These are the activations of a small neural network, seen along a few directions. Each row is one input.
Each table varies a few parts of the input and shows all the possible inputs, shuffled.
A made-up example of a description, with smaller parts first: line(4) and (point or (values(2) and ring(5)) or ring(11)).
Shared parts are said once, and a part with two or three values counts as separate values.

Rows:
r1: 79 -73 -2 -13 -37 72 32 53 2 -56 -12 -4 -27 -64 -15 -7 68
r2: -31 50 27 -2 -45 -16 35 -13 -5 -43 -57 -29 11 -24 39 -5 -17
r3: -3 -21 -48 48 -35 -76 -22 -2 -30 -11 -54 -59 -16 7 15 26 -46
r4: -41 85 50 -13 17 -5 55 -32 -52 41 46 -24 30 -35 -9 22 -24
r5: -17 -9 -19 -16 -48 -35 -9 -15 -21 -4 -81 -17 40 -5 16 -19 -20
r6: 25 -68 -68 87 -25 -76 -77 -34 4 19 -59 -14 -26 36 -34 2 -55
r7: 63 -35 20 -40 22 71 41 21 -49 13 97 -1 -24 -75 -75 12 76
r8: -12 43 -7 56 -36 -57 25 1 -12 -49 -29 -71 -46 -8 36 45 -43
r9: 11 -22 -24 -5 21 -25 -37 -87 -34 118 29 28 33 20 -59 -26 -26
r10: 15 -60 -39 14 -42 -36 -59 -48 18 30 -81 26 28 27 -30 -42 -35
r11: 64 -60 27 -39 -31 84 29 36 -26 -20 39 22 0 -64 -31 7 82
r12: -43 64 56 -22 -34 6 34 -24 -33 -4 -8 -2 46 -29 30 7 -15
r13: -18 2 17 -28 47 26 -14 25 67 -5 46 80 10 47 23 -26 27
r14: -18 26 3 -17 99 16 4 7 49 30 106 55 -1 40 -17 -18 27
r15: -53 66 38 -24 63 31 35 1 -3 28 74 -6 8 5 -7 12 6
r16: -26 8 5 -40 -38 -11 -9 -31 -51 37 -32 11 70 -7 10 -7 -17
r17: -54 44 47 -34 11 41 15 15 15 -11 17 17 21 12 35 -1 11
r18: 22 -7 -36 58 65 -27 -41 54 84 -54 7 8 -73 61 27 20 -1
r19: -15 32 -12 44 16 -16 -4 41 38 -56 -9 -57 -68 29 42 40 -16
r20: 9 -45 -17 -15 -33 -15 -56 -69 -11 71 -28 51 54 27 -30 -32 -28
r21: -38 35 22 -13 2 21 13 30 44 -46 -35 -11 -14 14 45 -12 9
r22: -1 -6 -3 -4 43 8 -19 46 95 -39 -12 53 -23 48 31 -32 22
r23: -25 29 -2 -31 15 -21 12 -44 -73 83 23 -9 49 -15 -23 4 -22
r24: 106 -75 -32 48 -19 39 16 67 -16 -73 14 -48 -81 -47 -18 29 37
Question: What do these inputs look like to the network?
Answer: line(4) and (point or line(5))
Question: The inputs of r23 and r5 match in every part but the line(4) part. If r14 is changed in the same way as r23 into r5, which row does it become?
Answer: r22

Rows:
r25: -29 41 43 -27 46 49 53 16 33 0 70 19 -9 -5 16 -17 39
r26: 4 2 17 -37 9 55 35 32 -59 0 41 -2 37 -40 0 4 30
r27: -11 29 14 -10 -65 -44 13 -79 -22 33 -59 23 67 -20 -3 -33 -45
r28: -88 19 20 -14 -34 -30 -45 -43 3 38 -45 27 74 46 14 -8 -45
r29: -23 16 -8 -7 -33 -12 -8 -82 -50 82 -43 -45 28 -7 -33 -7 -54
r30: 43 -35 6 14 -44 14 16 45 -24 -55 36 -29 -43 -38 8 57 35
r31: 11 -21 -34 43 -45 -32 -30 -48 -26 26 -84 -72 -26 6 -15 -3 -50
r32: -30 33 -20 -4 16 -59 -40 -50 -17 72 2 26 51 67 36 11 -64
r33: -16 34 20 -69 44 45 27 14 18 -6 44 10 3 0 5 -26 48
r34: -5 12 19 -63 39 37 30 38 -15 18 11 12 23 -29 1 -10 47
r35: -19 -11 -60 58 11 -102 -33 -20 -8 12 -42 -38 -13 21 -26 -5 -47
r36: -8 70 75 1 52 61 42 7 20 -16 84 19 -17 -24 -7 18 26
r37: -52 21 -30 7 26 -83 -7 -56 -32 67 -2 -13 41 10 -44 -9 -50
r38: 52 -65 11 -30 20 55 -18 -15 -1 53 65 75 13 -12 -68 -35 43
r39: 7 7 37 -31 -24 33 32 7 -65 2 74 2 3 -47 -5 43 43
r40: 86 -99 -32 20 3 42 -34 12 37 -5 23 45 -30 -1 -53 -13 48
r41: 22 -12 -13 38 -73 -63 -9 -49 2 -25 -100 -2 11 -12 19 -26 -45
r42: 3 5 7 18 27 32 38 55 67 -58 28 -4 -62 8 25 -1 30
r43: 28 -25 -17 -17 21 20 14 73 21 -40 -29 -15 -27 -18 13 6 42
r44: 39 -38 -15 8 -10 36 19 68 -20 -57 2 -31 -12 -30 12 19 24
r45: 1 1 -54 47 2 -76 -68 -15 8 17 -37 4 -6 70 55 15 -64
r46: -57 -16 -14 35 -44 -47 -69 -11 26 -20 -86 7 15 52 33 -2 -46
r47: 25 33 42 45 31 43 29 49 55 -73 43 -5 -69 -10 2 32 15
r48: 16 -2 -17 -23 25 28 12 51 53 -64 2 -14 -49 12 15 -10 41
Question: The inputs of r35 and r37 match in every part but one. If r46 is changed in the same way as r35 into r37, which row does it become?
Answer: r28
Question: What do these inputs look like to the network?
Answer: values(2) and (point or ring(5) or line(6))
Question: Which other rows does r29 become when the values(2) part takes its other values? List them by row number.
Answer: r31
Question: Which other rows does r42 become when the line(6) part takes its other values? List them by row number.
Answer: r30, r43, r44, r47, r48

Rows:
r49: 66 -19 36 -6 2 49 74 67 -16 -68 91 25 -23 -83 -16 23 78
r50: 45 -73 -64 39 -30 -45 -40 48 35 -63 -77 -27 -52 29 20 -5 7
r51: -11 -18 31 -73 -19 46 -11 -17 -28 46 -11 59 77 -18 -10 -34 35
r52: -59 60 -12 6 42 -66 -1 -1 10 16 2 -8 25 56 43 25 -63
r53: 25 -23 -7 -44 -21 10 4 -43 -91 77 6 -8 57 -46 -54 -6 13
r54: 58 -57 -56 44 -18 -39 -55 17 46 -56 -50 -1 -47 28 18 -8 -14
r55: -29 9 38 -35 -28 25 5 -44 1 23 -9 49 55 -2 4 -42 4
r56: 13 -74 -72 34 -37 -28 -24 58 20 -61 -89 -53 -50 6 20 4 2
r57: -52 37 47 -11 -35 -1 -6 -37 23 -6 -35 25 28 6 10 -15 -18
r58: -52 41 24 -6 -35 -15 9 11 14 -26 -48 -2 35 25 72 7 -47
r59: 6 0 -2 -7 -27 -7 17 -69 -62 55 4 -23 32 -31 -32 -7 -18
r60: -18 4 -14 -50 51 -2 -28 -25 -25 99 44 49 60 18 -30 -21 16
r61: -2 56 36 -39 80 76 83 76 47 -63 33 -29 -46 -40 3 -24 65
r62: 38 -53 -19 90 -18 -17 -38 -4 21 -6 -34 -25 -48 9 -28 13 -37
r63: -20 38 -11 18 -31 -52 16 -23 -52 1 -44 -66 9 -8 35 38 -53
r64: -35 31 -7 -11 41 -23 -13 -50 4 77 45 38 39 33 -15 -27 -14
r65: 62 -10 44 -15 37 102 41 53 65 -40 89 38 -79 -17 -2 10 83
r66: -5 12 35 -28 52 95 24 90 -13 -46 120 -16 -41 -7 15 54 68
r67: -18 29 6 15 -35 -33 7 -62 -41 28 -21 -50 2 -24 -28 21 -39
r68: -64 51 9 10 40 -51 -19 -46 17 48 22 18 8 40 -12 -10 -39
r69: 50 -40 -43 71 -11 -23 -45 2 26 -34 -39 5 -40 26 -13 3 -28
Question: What do these inputs look like to the network?
Answer: values(4) or line(5) or (values(3) and line(4))
Question: Which other rows does r59 become when the values(3) part takes its other values? List them by row number.
Answer: r55, r64

Rows:
r70: -36 10 5 -10 -3 -18 -21 -49 -18 56 -6 15 43 16 -19 -14 -28
r71: -3 2 -10 10 -38 -18 -3 -11 -27 -4 -48 -38 3 -7 16 10 -25
r72: 49 -10 41 -9 8 84 51 41 35 -56 44 9 -48 -49 -21 -6 67
r73: -10 -2 -5 -15 -4 -25 -19 -58 -23 67 -4 33 52 9 -25 -25 -25
r74: 0 -3 -23 29 10 -20 -28 4 32 -9 -24 -7 -26 36 16 1 -21
r75: -55 58 20 -4 1 -36 6 -37 -3 22 -9 4 32 16 20 -3 -36
r76: 1 -25 -17 10 -42 -19 -16 -15 -34 7 -43 -26 11 -12 -9 6 -17
r77: 3 13 22 -54 66 67 50 64 3 -16 78 6 -17 -29 -8 2 72
r78: 4 -32 -30 28 6 -21 -40 0 25 2 -17 4 -17 33 -9 -3 -13
r79: 31 -45 -40 21 4 -28 -38 -9 20 12 -14 22 -8 26 -14 -16 -8
r80: -15 18 -14 37 14 -39 -12 15 39 -34 -23 -10 -26 31 28 6 -24
r81: 20 -6 39 -41 28 87 30 76 35 -55 64 40 -17 -14 23 6 77
r82: 27 -37 -26 3 -43 -26 -14 -24 -38 17 -41 -8 21 -19 -15 -5 -14
r83: -19 23 -3 17 -36 -36 14 -1 -20 -27 -46 -40 3 -12 27 14 -28
r84: -39 38 11 -11 -1 -18 -10 -47 -10 45 -11 5 33 21 7 -8 -35
r85: 41 -3 29 -11 29 67 50 48 -17 -27 100 -8 -40 -45 -18 34 58
Question: What do these inputs look like to the network?
Answer: values(4) or (values(3) and line(4))
Question: List by row number the other inputs of the same sort as r85.
Answer: r72, r77, r81
Question: Which other rows does r76 become when the line(4) part takes its other values? List them by row number.
Answer: r71, r82, r83
